B = (-5, 58, 79, 77, 15)
B[0] -> -5
B[4] -> 15
B[3] -> 77

arr =
array([[ -6.861,  15.863,  11.205,  16.256],
       [-10.628,   6.298,   3.776, -15.210],
       [ -4.965,  -7.320,   8.583,  12.451]])
arr[0, 0]	-6.861
arr[1, 3]	-15.210
arr[0]	[-6.861, 15.863, 11.205, 16.256]
arr[1]	[-10.628, 6.298, 3.776, -15.210]
arr[2, 3]	12.451
arr[0, 2]	11.205
arr[1, 2]	3.776
arr[0, 3]	16.256
arr[2, 2]	8.583
arr[2]	[-4.965, -7.320, 8.583, 12.451]
arr[2, 1]	-7.320
arr[2, 0]	-4.965

A =
array([[  7.4,  -3.3, -12.7,  -4.8],
       [ -0.3,   0.8, -12.2,  -7.3],
       [  0.3,  -5.8,  -6.4,  -9.4],
       [  7.7,   2.5, -15.4,  -1.2],
       [ 19.6,  -1.1, -10.6,   6.5],
       [ 15.1, -12.7,  13.9,   3.4],
       [ 20.1,  -9.1,  -1.6,   4.6],
       [ 13.1, -11.0,  17.8,   4.6],
       [  4.4, -11.1,  -0.2,  -8.0]])
Rows and columns are counted from 0.
(0, 0) -> 7.4
(3, 2) -> -15.4
(7, 0) -> 13.1
(7, 2) -> 17.8
(4, 2) -> -10.6
(6, 0) -> 20.1
(8, 3) -> -8.0
(5, 0) -> 15.1
(4, 0) -> 19.6
(5, 2) -> 13.9
(1, 2) -> -12.2
(0, 3) -> -4.8
(1, 1) -> 0.8
(5, 3) -> 3.4
(3, 3) -> -1.2
(7, 3) -> 4.6
(3, 0) -> 7.7
(4, 1) -> -1.1
(5, 1) -> -12.7
(6, 2) -> -1.6
(0, 2) -> -12.7
(6, 1) -> -9.1
(0, 1) -> -3.3
(2, 1) -> -5.8
(1, 0) -> -0.3
(4, 3) -> 6.5
(8, 2) -> -0.2

m =
[[ 27 -18  25  -2  21  12  -1  19  -4 -18 -47   7  29 -32  10]
 [-21  49 -34  27 -51  18  16 -43  -1  41  60   9 -12  62   2]]
m[0,0]	27
m[:, 0]	[27, -21]
m[0,5]	12
m[:, 9]	[-18, 41]
m[0]	[27, -18, 25, -2, 21, 12, -1, 19, -4, -18, -47, 7, 29, -32, 10]
m[1]	[-21, 49, -34, 27, -51, 18, 16, -43, -1, 41, 60, 9, -12, 62, 2]
m[:, 7]	[19, -43]
m[0,6]	-1
m[0,4]	21
m[1,2]	-34
m[1,5]	18
m[:, 10]	[-47, 60]
m[0,10]	-47

grid = 83	-60	21	-36	42	11	-71	-11	14	-32	10	62	-3	16
grid[0] -> 83
grid[4] -> 42
grid[8] -> 14
grid[1] -> -60
grid[9] -> -32

a =
[[ -6  20  -7  23   3 -62 -40 -28  -6 -15  49 -38 -16   4]
 [ 13   7   5 -31   5 -28  -4   9 -59  66  -6  17  15  31]
 [-26 -31 -31  17  10 -13  11 -43  23 -47  12 -61   5   8]
 [ 17 -36 -24  18  42 -31 -22 -58   8  35 -18  17 -22   2]
 [  2 -35 -23   2  26 -61 -12 -54  -1  32   5  -3   9  34]
 [ 19 -17  -4   4 -13  66  46 -25   8  38 -31  27   8 -17]
 [ 23  50  24  -9 -19 -48 -22   5 -28  14  54   6 -32   2]
 [ 49   0  16 -14  -2  15  24 -22  10  36  -3  59 -51 -14]
 [ -6 -10  -7 -10 -10 -52  22 -35  22 -38  49 -37  -6  30]
 [ -3 -23  -3 -44  -3  40  65   7   0 -44 -13 -26 -22   6]
 [ 17 -45 -11 -36  29  13  44 -24  15 -24 -27   7 -54   3]
 [-11 -22 -13 -39  32  35  19  25 -47 -17 -46 -29 -26  -1]
 [ -8  46   4  40 -27  32 -27   9 -42  33  11 -23  27 -32]]
a[0][0] -> -6
a[:, 3] -> [23, -31, 17, 18, 2, 4, -9, -14, -10, -44, -36, -39, 40]
a[0][2] -> -7
a[5][9] -> 38
a[3][13] -> 2
a[5][5] -> 66
a[7][3] -> -14
a[10][9] -> -24
a[:, 4] -> [3, 5, 10, 42, 26, -13, -19, -2, -10, -3, 29, 32, -27]
a[7][11] -> 59
a[:, 1] -> [20, 7, -31, -36, -35, -17, 50, 0, -10, -23, -45, -22, 46]
a[0][10] -> 49
a[3][1] -> -36
a[0][7] -> -28
a[1][3] -> -31
a[12][5] -> 32
a[2][6] -> 11
a[10][0] -> 17
a[:, 8] -> [-6, -59, 23, 8, -1, 8, -28, 10, 22, 0, 15, -47, -42]
a[10][11] -> 7
a[4][5] -> -61
a[0][1] -> 20
a[8][3] -> -10
a[5][6] -> 46
a[11][5] -> 35
a[12][4] -> -27
a[:, 0] -> [-6, 13, -26, 17, 2, 19, 23, 49, -6, -3, 17, -11, -8]
a[8][10] -> 49
a[12][11] -> -23
a[2][9] -> -47
a[2][5] -> -13
a[9][7] -> 7
a[12][7] -> 9
a[6][7] -> 5
a[11][8] -> -47
a[6][0] -> 23

x = ((1, -28, -30, -21), (8, -16, -17, -8), (36, 3, 13, 5), (-10, 16, -7, 35), (3, -18, -26, -10), (-39, -17, -54, 3), (26, -35, -22, -38), (18, -1, -1, 6), (77, -9, 28, -21), (27, -28, -6, -28), (-15, -25, -42, -13), (36, 1, 14, 3), (40, -5, 9, -6), (16, -71, -59, -79), (15, -40, -35, -41), (-16, 25, -7, 47))
x[0, 0]	1
x[4, 2]	-26
x[9, 3]	-28
x[2, 0]	36
x[2]	[36, 3, 13, 5]
x[5, 2]	-54
x[3, 3]	35
x[10, 3]	-13
x[0, 3]	-21
x[14, 0]	15
x[8, 3]	-21
x[6, 2]	-22
x[13, 0]	16
x[10]	[-15, -25, -42, -13]
x[8]	[77, -9, 28, -21]
x[7, 1]	-1
x[:, 2]	[-30, -17, 13, -7, -26, -54, -22, -1, 28, -6, -42, 14, 9, -59, -35, -7]
x[2, 2]	13
x[12, 3]	-6
x[:, 1]	[-28, -16, 3, 16, -18, -17, -35, -1, -9, -28, -25, 1, -5, -71, -40, 25]
x[6, 1]	-35
x[5, 1]	-17
x[14, 3]	-41
x[:, 0]	[1, 8, 36, -10, 3, -39, 26, 18, 77, 27, -15, 36, 40, 16, 15, -16]
x[9, 0]	27
x[9]	[27, -28, -6, -28]
x[0, 2]	-30
x[12, 2]	9
x[7, 0]	18
x[8, 0]	77
x[14, 1]	-40
x[1, 1]	-16
x[9, 1]	-28
x[3, 1]	16

X = [[4954, 8143, 6333, 5726, 6140, 6684, 5578, 4390, 6796], [5761, 8118, 6821, 6093, 5688, 6346, 4839, 4763, 6756], [5933, 5697, 5865, 5157, 5746, 6567, 6218, 5461, 5940], [4992, 5288, 6543, 6494, 4795, 6889, 6343, 5766, 5403], [5742, 6087, 5971, 5704, 5986, 5906, 5605, 6139, 5627], [6036, 5303, 5269, 6108, 5636, 5221, 6518, 6658, 5518], [5739, 5896, 6645, 6528, 7471, 6552, 6459, 5717, 5603], [5475, 4278, 5590, 7040, 5911, 6925, 5553, 6953, 6302], [5823, 5919, 6091, 4760, 5011, 5605, 4584, 5742, 6006], [4831, 7523, 5130, 7927, 6789, 5230, 6100, 7782, 7191], [5984, 8287, 6509, 6040, 5122, 5787, 5037, 3985, 7525], [4402, 4860, 6588, 5075, 2785, 6910, 7083, 4609, 5577], [7459, 5686, 4551, 6619, 6334, 6725, 6183, 5697, 4828]]
Rows and columns are counted from 0.
(0, 0) -> 4954
(11, 4) -> 2785
(11, 0) -> 4402
(3, 5) -> 6889
(11, 3) -> 5075
(10, 8) -> 7525
(7, 4) -> 5911
(7, 6) -> 5553
(12, 1) -> 5686
(5, 4) -> 5636
(7, 8) -> 6302
(4, 2) -> 5971
(1, 3) -> 6093
(3, 0) -> 4992
(9, 4) -> 6789
(2, 4) -> 5746
(3, 3) -> 6494
(1, 2) -> 6821
(6, 3) -> 6528
(12, 7) -> 5697
(12, 5) -> 6725
(6, 2) -> 6645
(7, 2) -> 5590
(9, 8) -> 7191
(11, 5) -> 6910
(8, 0) -> 5823
(0, 5) -> 6684
(6, 5) -> 6552
(3, 4) -> 4795
(3, 2) -> 6543
(6, 6) -> 6459
(6, 7) -> 5717
(5, 2) -> 5269
(8, 1) -> 5919
(2, 3) -> 5157
